Each row below is a small network's average activation on inputs in which a field has the value named, seen along a few directions.
Values that are neighbours, or in one group, have similar rows; names and order tell nothing.
Random noise pushes rows far along 3 fixed directions. That doesn't count. These rows show it; they differ only by the noise:
[ -48   62  158   62 -124  105  203  -96  201   41  -19  120  206]
[ 214  323  280   44 -197 -102  301  312   68 -286 -124   93  248]
[ 356   87  117  220 -145  102  322  162  107  135   62 -350  -32]
[ 161  312  275   89 -269  -34  316  271   79 -337 -158  129  279]
[ 114  245  222  314 -516  231  403  178   94 -428 -224   59  281]


Field J:
j18: [-780  -40  -58 -476   91 -188 -462 -265  141  106 -134  728  550]
j13: [ 107  429  -96 -377   95 -433 -284  570 -349 -135 -215  145   -9]
j9: [ 688  457   53   44 -132 -457  410  420 -171 -164 -120   22  116]
j8: [ -68 -405  114  -59  325   58  -71 -169  151  219   86  -32 -258]
j2: [  29 -455  -99  472 -222  556  483 -485  -54  273  222 -414 -292]
j17: [ 575  353   57  153 -215 -241  608  529 -238 -524  -32  -63   44]
j12: [ 643  336   61 -366  642 -611 -412  639 -353  130  223 -436 -275]
j5: [-214  -76 -214  293 -463  337  270 -238  152 -128 -312  199  318]
j14: [  41  313 -253  -97  -14 -163 -331  213 -340  -43 -103  -62 -297]
j7: [ 366  257   66   67  -81   40  179  642  -75 -437 -191  -52   32]
j3: [ 384  -51 -171  210  -75  161  -27  463  -22   29  179 -598 -410]
j10: [ 303  142   91  262 -362  207  473  352  -36 -286 -188 -156  -14]
j11: [-166 -147 -194 -168  295 -418 -258   27  211  419   14  261   -1]
j1: [ -18  -28   93  206  -95  219 -185   13 -159 -361  -24 -300 -126]
j6: [-415   14   10  186 -296  259 -325 -389 -241 -573 -144   52    0]
j15: [-141   47  -31   76 -662  218 -214  -80 -231 -630 -267 -196  103]
j4: [-504  -58  174 -417  490 -282 -491 -187   56 -361   87  781  360]
j16: [-147 -367   95  161   38  167  238 -297  104  100   94  -62 -240]
The values of J form a 3 by 6 grid.
Question: What is the length, in steps, of the shortest route from j2 to j5?
Answer: 3
A value of J combines one of 3 hidden first parts with one of 6 second parts; all combinations occur once.
Question: j6 and j1 share the first part; j6 and j15 share the second. Which value has the first part of j15 and the second part of j1?
Answer: j12
Question: j10 and j7 share the first part; j10 and j5 share the second. Which value has the first part of j5 and the second part of j7?
Answer: j11
Question: j3 and j17 share the first part; j3 and j18 share the second. Which value has the first part of j18 and the second part of j17?
Answer: j9

Field U:
u9: [ 122   64   96   -3   10   19  -18   24 -122 -166  -14 -163  -36]
u5: [ -48 -172  -76   39  201   24 -195   22   23  187   87 -166 -123]
u7: [  88  140    9   94 -387  142  -15  246  -90 -328 -245  -77   58]
u13: [-342  -68  -20   57  -82  180  155 -233  225   -5  -46  447  259]
u2: [-243 -350 -170    2  146   24   75 -480  201  577  157   77    1]
u12: [ -36 -242   -5   58  129  219  182 -378  169  398  221 -155 -143]
u10: [ 103  131  -42 -121   24 -185 -104   85 -157   13    0  -35  -59]
u6: [-315 -181  -58  -31   22  218 -265 -214  122  160  -29  150   85]
u4: [ -20  -72  -73  256 -321  234  292 -127  171  -83 -127   91  109]
u1: [ -56  208  -15 -170   83 -167 -151   12 -152 -123  -47  227   -5]
u11: [  28  115  -50   41 -151  -11  -96   52  -75  -31  -76 -156   26]
u3: [ -29 -131   -1  180 -153  324  318 -106  126   67   43  -34  -30]
u14: [ -99 -501 -172 -105  447   72 -286 -521   70  718  431 -372 -372]
u8: [  83 -146  -66  182   93   89 -112   -9  -12   89  138 -307 -221]
The values of U form a line.
Question: A walk along U starts at u2 and steps to its neighbour u4. Put u7, u6, u1, u14 in the order it reaches them.
Answer: u14, u6, u7, u1
Question: Which values are neighbours of u12? Give them in the order they are listed.
Answer: u9, u3
